Each row below holds a small network's activations on one input, seen along a few directions.
In each table, some parts of the input vary, and every possible input appears once, in random order.
Descriptions start from the smaller parts, as in this example, which fits no table here: values(3) and (point or line(11) or (line(4) and ring(8))).
Shared parts are said once, and a part with two or three values counts as separate values.

Other details of the inputs vary at random and push rows far along two fixed directions, the same in every table; ignore that.

A family of inputs:
x1: [ -1  14   0 -20   7   1  -4  13  -5   4 -33]
x2: [ -1  16  -4 -18   6   9  -8  25  -7   8 -20]
x3: [  5  -5  -9   1 -40 -10  -4 -28 -18  -2  23]
x4: [ 26  -7 -25  -2 -38 -16 -15 -33 -25   2  20]
x5: [-64 -27 123  51  36   6  23  45  70  15   6]
x6: [  9  14 -13 -13  26   3  -8  21  -9   4 -14]
x7: [-11  13 -10 -21   6  12   3  12   1  -7 -29]
x8: [ 26 -19 -11  13 -24 -14  -6 -24  -3  -6  17]
x9: [ -8 -10   6  17 -19   3   8 -17  -2  -4  35]
x10: [ -2  16 -20 -16  22  13   5  13   0  -2 -16]
x11: [ -8  18 -14 -24   5  15   4  17   1  -2 -20]
x12: [ -5  10  -7 -21   3   9   2  17   0  -3 -31]
x13: [  5 -18  16  24  -3 -15  -5 -17   3   2  31]
x14: [ 16  -2 -22  -3 -46  -3  -4 -25 -24  -5  26]
x15: [ -8 -22  19  29  -5   1  11 -19  18 -10  26]
x16: [-13 -15  25  32  -2   3   8  -9  13  -1  39]
x17: [-18  21  -7 -22   8   7  -2  12  -8   2 -21]
x18: [ -4  17 -16 -11  28  -2  -4   9 -10   3 -19]
x19: [ 26 -19 -14   6 -34 -10  -7 -26  -7  -4  14]
x20: [  4  13 -10 -22   4   9  -4  22   1   5 -24]
x21: [-44 -33 109  53  41   9  15  54  76  22  13]
x22: [-10 -11  18  14 -25  -4   7 -25   4  -7  20]
x23: [  2   9 -19 -10  26   4   2  10   0  -6 -26]
x24: [  5  12  -5 -15  13   6 -10  25  -6  12 -20]
x25: [-17 -13  16  19 -14  -5   8 -21   2  -2  31]
x26: [ -4  15  -9 -23   2  11   3  22   1   2 -22]
x27: [  8 -16   1  25  -7  -4   6 -17  11  -4  32]
x28: [ 10 -11 -27   1 -34  -2   6 -37 -14 -16  19]
x29: [ 21 -17  -4  16 -12  -8  -2 -17   4  -4  30]
x30: [ -7  17 -10 -15  24   5   5   3  -6  -4 -25]
x31: [ 12  10 -12 -13  18   2  -5  23   3   6 -21]
x32: [  3   8  -8 -20   4   7  -4  17   0   0 -33]
x33: [ 16 -16  10  20 -16 -18  -3 -22   0   0  19]
x34: [-11  14 -13 -18  16  15  10  17   3  -2 -17]
x35: [  5  10   0 -16  14  -2  -6  14  -3   8 -32]
x36: [  8 -16  14  22 -13 -17  -8 -16   1   5  27]
x37: [  8  -9   0   7 -34 -11  -9 -23 -11   2  22]
x38: [ 15 -24   8  22  -8 -10  -1 -19   9  -8  23]
x39: [  8  11  -5 -13  28  -5  -4  10  -5   1 -27]
x40: [-14  16  -7 -18  17   6   8   6  -6  -3 -26]
x41: [ 24 -10 -10  14 -23 -11 -10 -17 -12   2  29]
x42: [-13  21  -8 -20   7  15   0  19  -6   1 -16]
x43: [  0  17 -17  -9  27   6  -2  17  -8   2 -14]
x44: [ -1  15 -11 -10  28  -1   2   6  -5  -1 -26]
x45: [  5  -4 -18   8 -19  -8  -1 -36 -17  -7  29]
Description of these inputs: ring(5) and ring(9).
Question: The inputs of x34 and x28 match in every part but the ring(5) part. If x29 is changed in the same way as x34 into x28, which row does it become?
Answer: x38
Question: The inputs of x5 and x14 match in every part but the ring(5) part. If x39 is changed in the same way as x5 into x14, which row does it become?
Answer: x6
Question: Which other rows does x18 become when the ring(9) part takes its other values? List them by row number.
Answer: x3, x4, x13, x17, x25, x36, x37, x45
Question: A walk changes only the ring(5) part. It starts at x15 and steps to x30. List the rest of the walk in order.
Answer: x45, x16, x10

A family of inputs:
x46: [ 10  40 -74 -52 -49   3 -19  -6 -79   3 -29]
x47: [ 48 -15 -53  22 -28 -12  21 -62 -20 -18  61]
x48: [-14  35  11   0  56  -2   2  31 -23  16 -12]
x49: [-11  13 -14  -6  53  19   7  25  24  -7 -20]
x50: [ 22 -14  13  -6  39   5 -27  41   8 -10 -54]
x51: [ 0 25 -5 -2 60 18  7 44 -1 20  1]
x52: [ 27   7  41 -20  13  10  -8  42  13  -5 -63]
x53: [-15  21  -4  -6  50  23 -11  43  10  13  -3]
x54: [-25  11  -2 -19  34  25 -13  50  10  10  -6]
x55: [ 25 -23 -50   6 -85   9   5 -37 -21  -6  52]
x56: [ 28 -58  66  73  11 -15 -15  -9  35 -12  32]
x57: [ 12  -7  11 -23  31 -27 -36  44  22  32 -40]
x58: [-20  18  10  -3  66  -6  20  -2  -7   1 -42]
x59: [ 30  42 -77 -70 -45   3  10 -34 -36 -28 -38]
x60: [ -5  18  -8  -2  64   0  30  15  12  -5 -26]
x61: [  7 -28 -40   5 -53 -21  -3 -79 -21 -32  36]
x62: [ 29 -23 -53   2 -59   4 -10 -49 -15 -18  65]
x63: [ 24   3   5 -10  45 -30 -35  35  21  35 -37]
x64: [-23 -39  44  57  11  -9  20 -29  47 -16  49]
x65: [-35 -22  79  35 -37  -4  30 -36  40 -12  27]
x66: [-26   7  -7 -17   9  25  21  43  19   2 -36]
x67: [-34  -8  88  34 -41  -1   6  -9  15   7  49]
x68: [ 10  -4  16 -19   3 -20 -21  53  15  46 -53]
x69: [-45   1  12 -23  41   4  -2   3   3  -7 -50]
x70: [ 15 -31 -47   3 -53 -15   2 -69 -12 -32  44]
x71: [-42 -26  88  31 -31  -5  26 -41  31  -6  19]
x72: [ 37  43 -79 -67 -48  23  -2 -11 -36  -8 -19]
x73: [ 20  15  34 -34   2 -19 -20  41  26  40 -51]
x74: [ 15 -19 -36  14 -38 -27  -6 -97 -35 -25  33]
x75: [ 38   1 -38  21 -32 -19  -2 -47 -47  -1  73]
x76: [-19 -26  63  31 -37   9  33 -12  51 -10  48]
x77: [-24   5 -16 -14  34  20   4  33  27  -8 -25]
x78: [ 19  23 -92 -52 -43   7   9 -23 -45 -17 -43]
x79: [-53 -45  70  47 -30  -6  23 -30  22   1  18]
x80: [-24  39  28 -33   4  22  -2  44  -1  13 -21]
x81: [ 17 -12  20  -1  13  10 -13  52   4   3 -67]
x82: [-37  20  13 -20  30   6 -20  34 -14   7 -20]
x83: [-27  32   9  -5  48   4 -17  30 -14   8 -17]
x84: [  4 -23 -33  10 -81 -13  13 -69 -27 -19  21]
x85: [ 43  -1  15  13  67  -4  -6  38   3  -1 -47]
x86: [-18 -30  54  66  20 -18  34 -37  29  -7  43]
x87: [-22 -22  53  55   4  -5  -6  -3  18   5  73]
x88: [-26  15  -6  -7  52  -1   6   2   9 -13 -38]
x89: [ 51  -9 -52  20 -31  -4  12 -52 -23  -8  70]
x90: [-31  21   2 -15  29  14 -18  47  -3   8 -13]
x91: [-22 -18  74  31 -36  18  13   7  40  11  62]
x92: [  43   33 -108  -44   -2   10  -17  -13  -41  -15   -6]
x93: [-37 -26  59  45 -39   4   8  13  13  16  54]
x94: [ 86  24 -82 -38   3 -44 -32 -13 -46  28 -33]
x95: [-25  17  -1 -16   4  32   2  58   0  21 -18]
Question: The inputs of x47 and x49 match in every part but one. If x86 is changed in the same way as x47 into x49, which row does it become?
Answer: x88
Question: The inputs of x50 and x52 match in every part but one. If x57 is changed in the same way as x50 into x52, which row does it become?
Answer: x73
Question: Describe the family of inputs behind these rows.
Answer: line(5) and (values(2) or line(8))
Question: Which other rows does x76 become when the line(8) part takes its other values? List them by row number.
Answer: x59, x65, x67, x71, x72, x80, x91
Question: Which other rows does x90 become when the line(5) part takes its other values? List them by row number.
Answer: x75, x80, x87, x93
Question: List by row number the other rows that have the line(5) part in common with x46.
Answer: x55, x66, x68, x78, x79, x81, x84, x93, x95
Question: Which other rows does x85 become when the values(2) part takes its other values? List them by row number.
Answer: x94
